These are the activations of a small network on made-up records, seen along a few directions, one row for each record.
After each row come some of the record's fields: VAPAT, BIMUR, VUZE, DOF, KESI, FIZE.
A field that a record lacks is written missing.
Other fields move the rows too, some of them a lot.
(in the rows, 500 means zero)
Strong random noise was added to every row along 2 fixed directions; ignore it. To show where, here is one row again and again, with new noise each time:
[572 495 468 666 516 627 740 503 614 454 495 515 640 553]
[528 552 485 612 447 643 632 457 543 400 486 521 555 520]
[602 528 480 468 658 603 646 648 582 469 605 381 649 483]
[530 576 493 526 487 637 574 503 517 395 527 471 541 487]

[383 474 669 517 276 302 438 223 414 411 428 585 402 517]	{VAPAT: fono, BIMUR: vavim, VUZE: kuzis, DOF: folus, KESI: daz, FIZE: gipe}
[439 462 610 560 513 429 418 486 367 466 634 504 410 469]	{VAPAT: gusa, BIMUR: peb, VUZE: missing, DOF: fabam, KESI: voma, FIZE: gipe}
[602 463 571 370 572 396 365 643 288 521 567 447 426 452]	{VAPAT: gusa, BIMUR: peb, VUZE: kuzis, DOF: fabam, KESI: daz, FIZE: missing}
[520 431 504 459 535 397 544 591 477 551 550 375 530 494]	{VAPAT: gusa, BIMUR: tisa, VUZE: kuzis, DOF: folus, KESI: voma, FIZE: missing}
[385 473 557 628 270 314 473 264 401 435 374 666 427 641]	{VAPAT: missing, BIMUR: missing, VUZE: missing, DOF: missing, KESI: missing, FIZE: gipe}
[614 419 560 213 925 322 463 782 489 552 691 195 662 475]	{VAPAT: boken, BIMUR: vavim, VUZE: missing, DOF: missing, KESI: missing, FIZE: tidir}
[576 552 565 458 297 508 455 558 321 369 431 481 464 571]	{VAPAT: missing, BIMUR: missing, VUZE: missing, DOF: missing, KESI: missing, FIZE: missing}
[455 534 496 621 250 509 460 296 368 417 335 580 429 578]	{VAPAT: boken, BIMUR: vavim, VUZE: missing, DOF: missing, KESI: missing, FIZE: missing}
[561 569 471 390 530 499 435 536 479 437 577 419 490 517]	{VAPAT: missing, BIMUR: missing, VUZE: missing, DOF: missing, KESI: missing, FIZE: tidir}
[576 387 485 506 765 468 699 699 648 615 603 433 688 625]	{VAPAT: missing, BIMUR: missing, VUZE: missing, DOF: missing, KESI: missing, FIZE: gipe}
[557 529 554 505 278 587 467 529 436 406 403 495 524 583]	{VAPAT: missing, BIMUR: missing, VUZE: missing, DOF: missing, KESI: missing, FIZE: missing}
[620 546 308 482 663 674 686 512 662 603 571 448 607 479]	{VAPAT: boken, BIMUR: vavim, VUZE: missing, DOF: missing, KESI: missing, FIZE: tidir}
[497 389 652 689 402 351 641 374 615 511 420 514 664 698]	{VAPAT: missing, BIMUR: missing, VUZE: missing, DOF: missing, KESI: missing, FIZE: gipe}
[495 415 459 560 470 464 637 554 406 483 577 538 481 466]	{VAPAT: gusa, BIMUR: tisa, VUZE: missing, DOF: folus, KESI: voma, FIZE: missing}
[546 341 349 878 411 486 641 291 355 393 400 878 371 500]	{VAPAT: gusa, BIMUR: peb, VUZE: kuzis, DOF: fabam, KESI: daz, FIZE: pup}
[606 314 620 581 502 485 811 627 720 642 398 507 728 611]	{VAPAT: fono, BIMUR: vavim, VUZE: missing, DOF: folus, KESI: daz, FIZE: savu}
[655 329 478 745 459 427 889 579 571 549 429 597 741 668]	{VAPAT: missing, BIMUR: missing, VUZE: missing, DOF: missing, KESI: missing, FIZE: missing}
[653 459 528 491 475 477 490 639 262 424 547 588 418 455]	{VAPAT: gusa, BIMUR: peb, VUZE: kuzis, DOF: fabam, KESI: daz, FIZE: missing}
[698 442 501 469 466 711 561 704 433 440 527 501 550 592]	{VAPAT: missing, BIMUR: missing, VUZE: missing, DOF: missing, KESI: missing, FIZE: tidir}
[618 480 485 311 693 472 476 709 499 575 575 276 646 499]	{VAPAT: boken, BIMUR: vavim, VUZE: missing, DOF: missing, KESI: missing, FIZE: missing}
[479 666 469 564 287 762 580 408 692 465 289 541 528 513]	{VAPAT: missing, BIMUR: missing, VUZE: missing, DOF: missing, KESI: missing, FIZE: nav}
[515 559 615 621 327 606 503 452 493 439 370 620 404 543]	{VAPAT: gusa, BIMUR: peb, VUZE: merag, DOF: fabam, KESI: daz, FIZE: savu}
[657 440 494 608 510 455 541 582 342 472 514 627 486 459]	{VAPAT: gusa, BIMUR: peb, VUZE: kuzis, DOF: fabam, KESI: daz, FIZE: missing}
[427 283 396 883 580 370 751 343 481 609 576 731 442 594]	{VAPAT: gusa, BIMUR: vavim, VUZE: gadum, DOF: fabam, KESI: voma, FIZE: tidir}
[532 370 632 445 715 397 651 688 785 690 499 369 848 589]	{VAPAT: missing, BIMUR: missing, VUZE: missing, DOF: missing, KESI: missing, FIZE: savu}
[719 290 537 671 495 483 842 729 503 524 438 560 728 693]	{VAPAT: missing, BIMUR: missing, VUZE: missing, DOF: missing, KESI: missing, FIZE: missing}
[566 484 539 553 283 587 378 450 283 369 380 661 353 478]	{VAPAT: gusa, BIMUR: peb, VUZE: kuzis, DOF: fabam, KESI: daz, FIZE: missing}
[599 484 549 539 324 603 526 572 490 440 404 493 584 604]	{VAPAT: missing, BIMUR: missing, VUZE: missing, DOF: missing, KESI: missing, FIZE: missing}
[646 413 608 555 506 493 640 531 573 476 484 420 577 594]	{VAPAT: fono, BIMUR: vavim, VUZE: kuzis, DOF: folus, KESI: daz, FIZE: gipe}
[465 734 610 294 181 817 266 375 478 376 408 444 391 463]	{VAPAT: missing, BIMUR: missing, VUZE: missing, DOF: missing, KESI: missing, FIZE: gipe}
[381 617 545 350 435 546 221 427 460 409 514 451 373 517]	{VAPAT: missing, BIMUR: missing, VUZE: missing, DOF: missing, KESI: missing, FIZE: gipe}
[416 455 449 677 434 451 485 361 571 586 491 531 486 485]	{VAPAT: gusa, BIMUR: tisa, VUZE: kuzis, DOF: fabam, KESI: voma, FIZE: missing}
[574 292 441 593 771 468 821 651 798 729 561 519 829 623]	{VAPAT: missing, BIMUR: missing, VUZE: missing, DOF: missing, KESI: missing, FIZE: gipe}
[548 514 458 496 582 427 400 490 433 472 650 486 338 437]	{VAPAT: gusa, BIMUR: vavim, VUZE: kuzis, DOF: fabam, KESI: voma, FIZE: tidir}
[260 561 509 540 501 345 254 249 497 586 564 573 273 462]	{VAPAT: gusa, BIMUR: peb, VUZE: kuzis, DOF: fabam, KESI: voma, FIZE: gipe}
[440 598 277 345 676 561 466 459 599 602 582 508 464 385]	{VAPAT: boken, BIMUR: vavim, VUZE: missing, DOF: missing, KESI: missing, FIZE: rutul}
[432 440 430 498 654 335 397 444 427 555 676 525 432 391]	{VAPAT: gusa, BIMUR: vavim, VUZE: kuzis, DOF: fabam, KESI: voma, FIZE: tidir}
[603 387 523 406 650 365 525 659 505 532 615 440 616 602]	{VAPAT: missing, BIMUR: missing, VUZE: missing, DOF: missing, KESI: missing, FIZE: tidir}
[762 297 503 624 666 383 911 804 619 635 518 405 859 697]	{VAPAT: missing, BIMUR: missing, VUZE: missing, DOF: missing, KESI: missing, FIZE: missing}
[652 490 362 627 793 655 828 681 663 661 537 483 642 452]	{VAPAT: gusa, BIMUR: peb, VUZE: gadum, DOF: fabam, KESI: daz, FIZE: nav}
[504 509 492 675 375 523 495 459 509 526 490 567 489 519]	{VAPAT: gusa, BIMUR: peb, VUZE: kuzis, DOF: fabam, KESI: voma, FIZE: missing}
[617 410 521 666 392 501 715 566 555 520 404 515 685 668]	{VAPAT: missing, BIMUR: missing, VUZE: missing, DOF: missing, KESI: missing, FIZE: missing}
[383 563 606 507 261 501 272 294 397 289 407 565 365 518]	{VAPAT: missing, BIMUR: missing, VUZE: missing, DOF: missing, KESI: missing, FIZE: tidir}
[496 564 606 521  92 590 380 417 302 321 321 586 386 601]	{VAPAT: missing, BIMUR: missing, VUZE: missing, DOF: missing, KESI: missing, FIZE: missing}
[492 431 581 661 503 467 463 341 403 478 454 573 442 548]	{VAPAT: gusa, BIMUR: peb, VUZE: gadum, DOF: fabam, KESI: daz, FIZE: gipe}

Which values does each new row have?
[429 735 428 483 458 818 499 412 880 514 384 427 555 455]	{VAPAT: missing, BIMUR: missing, VUZE: missing, DOF: missing, KESI: missing, FIZE: nav}
[670 448 545 426 533 495 594 748 488 511 519 374 675 592]	{VAPAT: missing, BIMUR: missing, VUZE: missing, DOF: missing, KESI: missing, FIZE: missing}
[650 343 649 382 763 364 642 741 644 609 607 299 802 627]	{VAPAT: missing, BIMUR: missing, VUZE: missing, DOF: missing, KESI: missing, FIZE: gipe}
[458 402 498 684 300 456 568 364 447 501 388 578 391 543]	{VAPAT: gusa, BIMUR: tisa, VUZE: kuzis, DOF: folus, KESI: voma, FIZE: missing}
[538 380 529 537 568 434 601 582 555 571 490 509 635 656]	{VAPAT: missing, BIMUR: missing, VUZE: missing, DOF: missing, KESI: missing, FIZE: gipe}
[520 613 289 564 653 672 516 353 427 519 598 650 318 367]	{VAPAT: gusa, BIMUR: peb, VUZE: gadum, DOF: fabam, KESI: daz, FIZE: tidir}
[417 733 506 440 235 800 413 390 603 411 298 512 436 455]	{VAPAT: missing, BIMUR: missing, VUZE: missing, DOF: missing, KESI: missing, FIZE: nav}
[372 537 674 568 332 323 456 338 562 468 320 474 546 645]	{VAPAT: missing, BIMUR: missing, VUZE: missing, DOF: missing, KESI: missing, FIZE: savu}
[486 391 457 712 427 424 670 406 594 577 427 508 573 575]	{VAPAT: gusa, BIMUR: tisa, VUZE: kuzis, DOF: folus, KESI: voma, FIZE: missing}
[505 523 494 616 224 617 498 399 404 377 360 625 490 556]	{VAPAT: missing, BIMUR: missing, VUZE: missing, DOF: missing, KESI: missing, FIZE: missing}
[619 529 552 425 486 699 573 739 585 488 395 415 632 549]	{VAPAT: missing, BIMUR: missing, VUZE: missing, DOF: missing, KESI: missing, FIZE: nav}
[566 531 519 423 369 642 424 582 430 406 459 489 538 493]	{VAPAT: missing, BIMUR: missing, VUZE: missing, DOF: missing, KESI: missing, FIZE: missing}
[488 575 534 478 492 560 549 378 803 550 508 439 620 506]	{VAPAT: missing, BIMUR: missing, VUZE: missing, DOF: missing, KESI: missing, FIZE: gipe}
[528 543 555 568 266 574 376 480 240 352 453 613 342 495]	{VAPAT: gusa, BIMUR: peb, VUZE: missing, DOF: fabam, KESI: daz, FIZE: missing}
[407 547 542 448 452 414 386 401 511 470 494 508 444 572]	{VAPAT: missing, BIMUR: missing, VUZE: missing, DOF: missing, KESI: missing, FIZE: gipe}
[471 719 654 217 308 670 351 547 565 478 388 336 491 491]	{VAPAT: missing, BIMUR: missing, VUZE: missing, DOF: missing, KESI: missing, FIZE: savu}
[452 641 492 271 471 627 390 525 561 527 537 473 467 444]	{VAPAT: missing, BIMUR: missing, VUZE: missing, DOF: missing, KESI: missing, FIZE: gipe}
[537 387 520 402 834 135 465 585 412 623 657 434 503 503]	{VAPAT: gusa, BIMUR: peb, VUZE: kuzis, DOF: fabam, KESI: daz, FIZE: gipe}
[460 435 681 537 313 340 517 354 489 490 411 551 578 629]	{VAPAT: missing, BIMUR: missing, VUZE: missing, DOF: missing, KESI: missing, FIZE: gipe}
[594 510 519 688 355 658 793 391 736 569 368 516 700 638]	{VAPAT: missing, BIMUR: missing, VUZE: missing, DOF: missing, KESI: missing, FIZE: gipe}
[435 599 486 469 547 577 590 505 788 583 436 440 643 495]	{VAPAT: missing, BIMUR: missing, VUZE: missing, DOF: missing, KESI: missing, FIZE: nav}
[409 649 474 369 370 676 311 370 592 462 448 501 425 472]	{VAPAT: missing, BIMUR: missing, VUZE: missing, DOF: missing, KESI: missing, FIZE: gipe}
